Each row below holds a small network's activations on one record, seen along a few directions.
After each row come some of the record's fields: PADA, LIGIS, ZUZA, GESUZ, TAKIG.
Not every record has every field; a missing one is written none.
The largest differences between rows may come from other fields.
(in the rows, 500 means zero)
Random noise pushes rows far along 2 fixed directions. That doesn't count. These rows show it; they differ only by the noise:
566 142 490 304 630 681 945 540 282 378 743 419 469 431 354 620 482 453 340 731 315 547
584 531 567 456 436 479 370 351 453 755 516 336 588 491 558 471 336 237 510 637 623 518
559 305 510 386 548 602 765 495 346 504 645 413 506 437 420 561 428 398 396 677 416 525
535 640 541 569 379 445 434 426 471 743 439 421 573 435 544 442 322 311 502 556 604 474

526 523 487 445 501 560 525 485 425 558 549 410 531 439 494 475 440 378 474 549 612 476 -> PADA: beto / LIGIS: none / ZUZA: tofig / GESUZ: doza / TAKIG: sigo
587 161 502 291 656 670 773 456 360 312 691 430 457 536 427 644 547 497 411 712 308 577 -> PADA: sivik / LIGIS: buk / ZUZA: mam / GESUZ: kof / TAKIG: ruv
522 549 564 475 708 640 556 517 502 309 405 522 459 549 533 388 621 668 458 513 460 644 -> PADA: none / LIGIS: botuv / ZUZA: tofig / GESUZ: doza / TAKIG: sigo
460 312 466 425 613 613 811 645 432 260 639 541 421 520 376 550 554 595 415 526 360 546 -> PADA: beto / LIGIS: buk / ZUZA: mam / GESUZ: doza / TAKIG: ruv
633 223 451 386 551 621 492 344 320 523 621 420 591 478 563 737 589 491 493 678 332 339 -> PADA: sivik / LIGIS: none / ZUZA: tofig / GESUZ: doza / TAKIG: ruv
574 463 460 506 573 651 626 469 391 340 482 529 498 436 526 598 530 608 452 602 352 492 -> PADA: none / LIGIS: buk / ZUZA: mam / GESUZ: kof / TAKIG: ruv
583 518 545 451 533 548 456 371 469 509 485 407 513 536 553 492 453 403 491 613 528 595 -> PADA: sivik / LIGIS: buk / ZUZA: mam / GESUZ: kof / TAKIG: ruv
513 487 475 498 455 496 485 454 444 632 503 476 557 425 538 527 473 448 494 498 515 354 -> PADA: beto / LIGIS: none / ZUZA: tofig / GESUZ: doza / TAKIG: sigo
511 331 511 298 688 579 629 600 504 268 634 448 444 602 380 465 606 541 443 559 518 685 -> PADA: beto / LIGIS: buk / ZUZA: tofig / GESUZ: doza / TAKIG: sigo
480 457 476 520 413 319 185 476 646 670 514 592 534 522 575 574 576 529 604 410 517 378 -> PADA: sivik / LIGIS: none / ZUZA: tofig / GESUZ: doza / TAKIG: sigo
471 653 548 582 661 607 582 597 533 292 344 536 459 555 522 340 556 638 465 442 490 648 -> PADA: none / LIGIS: botuv / ZUZA: mam / GESUZ: doza / TAKIG: ruv
455 306 503 326 502 405 361 503 590 590 720 435 477 605 417 557 539 331 556 480 617 520 -> PADA: beto / LIGIS: none / ZUZA: tofig / GESUZ: doza / TAKIG: ruv
501 291 465 404 624 597 773 573 427 257 606 553 428 503 403 580 592 633 425 549 329 572 -> PADA: none / LIGIS: buk / ZUZA: mam / GESUZ: kof / TAKIG: ruv
466 812 511 669 430 450 489 595 562 479 294 570 525 476 523 346 438 581 503 392 572 510 -> PADA: beto / LIGIS: buk / ZUZA: tofig / GESUZ: doza / TAKIG: sigo
509 506 578 480 669 502 227 436 639 466 438 501 500 644 625 404 647 549 555 423 531 617 -> PADA: none / LIGIS: botuv / ZUZA: tofig / GESUZ: doza / TAKIG: ruv
591 263 436 445 557 638 585 451 333 427 614 481 535 480 535 697 588 557 462 627 316 368 -> PADA: sivik / LIGIS: none / ZUZA: mam / GESUZ: doza / TAKIG: ruv
559 307 511 267 585 601 559 439 391 530 675 321 531 520 450 540 476 319 470 643 586 522 -> PADA: beto / LIGIS: none / ZUZA: tofig / GESUZ: doza / TAKIG: sigo
449 388 466 491 545 539 829 620 435 384 569 509 455 440 362 489 459 492 398 546 431 558 -> PADA: sivik / LIGIS: botuv / ZUZA: tofig / GESUZ: kof / TAKIG: ruv
572 420 529 387 557 553 472 382 453 478 555 405 498 559 524 535 479 422 499 624 504 591 -> PADA: none / LIGIS: buk / ZUZA: mam / GESUZ: kof / TAKIG: ruv
583 361 562 310 585 587 436 424 463 529 617 363 555 546 510 470 488 367 487 622 576 549 -> PADA: beto / LIGIS: none / ZUZA: tofig / GESUZ: doza / TAKIG: ruv
436 641 474 715 532 522 542 576 539 430 298 703 460 422 595 479 591 760 482 347 331 396 -> PADA: none / LIGIS: botuv / ZUZA: tofig / GESUZ: doza / TAKIG: sigo
485 704 574 438 472 387 173 427 636 697 459 355 554 566 539 304 408 246 589 440 855 606 -> PADA: beto / LIGIS: none / ZUZA: tofig / GESUZ: doza / TAKIG: ruv
491 660 509 673 288 335 293 451 551 731 411 554 561 481 597 522 398 464 589 439 506 347 -> PADA: sivik / LIGIS: none / ZUZA: mam / GESUZ: doza / TAKIG: sigo
549 474 528 499 552 474 405 468 547 426 434 537 506 587 553 520 591 614 537 528 419 561 -> PADA: sivik / LIGIS: buk / ZUZA: mam / GESUZ: kof / TAKIG: sigo
487 508 489 488 498 486 580 522 521 438 531 530 446 488 464 500 469 500 471 499 498 567 -> PADA: none / LIGIS: buk / ZUZA: mam / GESUZ: kof / TAKIG: ruv
526 473 517 455 607 520 481 529 579 360 486 548 439 527 495 430 577 580 485 501 508 672 -> PADA: sivik / LIGIS: buk / ZUZA: mam / GESUZ: kof / TAKIG: ruv
514 688 513 683 464 530 569 510 491 489 321 614 502 437 567 462 492 643 458 444 403 435 -> PADA: beto / LIGIS: botuv / ZUZA: tofig / GESUZ: doza / TAKIG: sigo
557 494 513 567 640 603 506 503 487 342 375 574 500 520 598 494 619 712 469 516 335 527 -> PADA: beto / LIGIS: botuv / ZUZA: tofig / GESUZ: doza / TAKIG: sigo
399 419 423 488 566 581 954 759 427 225 585 594 417 436 295 487 541 648 388 440 399 526 -> PADA: beto / LIGIS: buk / ZUZA: tofig / GESUZ: doza / TAKIG: ruv
457 388 477 511 564 566 705 617 461 326 543 562 455 511 438 530 554 622 455 479 354 483 -> PADA: beto / LIGIS: botuv / ZUZA: tofig / GESUZ: doza / TAKIG: ruv
557 685 503 607 426 508 513 456 502 509 363 560 485 406 555 453 436 551 476 502 488 513 -> PADA: none / LIGIS: buk / ZUZA: mam / GESUZ: kof / TAKIG: ruv
341 324 381 478 480 479 931 806 471 314 687 653 396 416 240 574 579 630 418 366 403 423 -> PADA: beto / LIGIS: buk / ZUZA: tofig / GESUZ: doza / TAKIG: ruv
482 740 507 707 272 259 56 406 650 745 321 581 567 561 649 490 466 523 673 351 572 393 -> PADA: sivik / LIGIS: botuv / ZUZA: tofig / GESUZ: kof / TAKIG: sigo
427 647 473 654 491 631 939 664 376 350 393 624 444 351 429 448 470 668 372 441 369 434 -> PADA: none / LIGIS: botuv / ZUZA: tofig / GESUZ: doza / TAKIG: ruv
541 224 497 196 617 585 526 457 446 461 750 311 465 571 394 562 517 325 486 650 598 610 -> PADA: beto / LIGIS: buk / ZUZA: tofig / GESUZ: doza / TAKIG: sigo

Here are new rows. What are their fields?
346 819 496 806 509 401 466 698 693 422 235 759 438 472 555 317 593 754 512 178 481 497 -> PADA: none / LIGIS: botuv / ZUZA: tofig / GESUZ: doza / TAKIG: ruv
495 784 591 566 607 573 488 505 550 454 304 476 508 488 572 254 441 491 471 459 636 658 -> PADA: none / LIGIS: botuv / ZUZA: tofig / GESUZ: doza / TAKIG: ruv
501 144 506 203 637 560 584 533 450 448 805 375 504 594 384 565 570 363 480 588 527 543 -> PADA: beto / LIGIS: none / ZUZA: tofig / GESUZ: doza / TAKIG: ruv
605 265 541 236 646 682 627 412 344 438 698 314 518 563 441 558 518 372 422 712 510 576 -> PADA: beto / LIGIS: none / ZUZA: tofig / GESUZ: doza / TAKIG: sigo
437 558 455 622 446 482 746 626 513 389 476 658 423 416 428 523 466 618 436 441 378 480 -> PADA: sivik / LIGIS: buk / ZUZA: mam / GESUZ: kof / TAKIG: ruv
428 745 486 692 295 289 248 511 625 766 325 594 577 441 599 422 451 503 592 304 599 305 -> PADA: beto / LIGIS: none / ZUZA: tofig / GESUZ: doza / TAKIG: sigo
509 433 478 486 468 544 707 504 431 449 560 526 446 462 447 592 460 502 448 568 389 489 -> PADA: sivik / LIGIS: buk / ZUZA: mam / GESUZ: kof / TAKIG: ruv
408 525 436 602 345 350 488 603 561 627 476 632 508 426 485 537 504 574 542 350 462 293 -> PADA: beto / LIGIS: none / ZUZA: tofig / GESUZ: doza / TAKIG: sigo
525 699 574 569 444 490 334 434 543 624 362 486 544 537 611 426 448 473 537 482 568 486 -> PADA: none / LIGIS: botuv / ZUZA: tofig / GESUZ: doza / TAKIG: sigo
560 489 570 383 607 493 268 376 575 498 505 380 507 630 564 426 520 380 544 572 640 705 -> PADA: sivik / LIGIS: buk / ZUZA: mam / GESUZ: kof / TAKIG: ruv
497 531 489 506 468 441 411 509 589 484 477 578 444 499 491 488 544 558 529 440 529 556 -> PADA: none / LIGIS: buk / ZUZA: mam / GESUZ: kof / TAKIG: ruv
664 500 606 396 657 696 401 344 443 444 459 348 544 587 622 428 492 435 475 672 527 644 -> PADA: beto / LIGIS: botuv / ZUZA: mam / GESUZ: doza / TAKIG: ruv
526 311 509 368 526 598 668 490 378 476 667 449 528 494 456 583 492 445 455 595 426 424 -> PADA: beto / LIGIS: none / ZUZA: tofig / GESUZ: doza / TAKIG: ruv
592 371 590 216 588 556 302 310 461 625 674 230 560 622 529 470 436 194 541 680 708 614 -> PADA: beto / LIGIS: none / ZUZA: tofig / GESUZ: doza / TAKIG: ruv
604 419 568 397 600 525 273 345 536 491 497 422 525 637 594 533 569 482 557 621 496 612 -> PADA: sivik / LIGIS: buk / ZUZA: mam / GESUZ: kof / TAKIG: sigo
561 702 620 512 668 613 302 410 566 414 326 405 523 610 641 292 489 474 518 520 616 714 -> PADA: none / LIGIS: botuv / ZUZA: mam / GESUZ: doza / TAKIG: ruv
606 304 542 389 502 495 262 274 474 665 605 389 573 586 617 643 525 362 556 612 445 425 -> PADA: sivik / LIGIS: none / ZUZA: tofig / GESUZ: doza / TAKIG: ruv
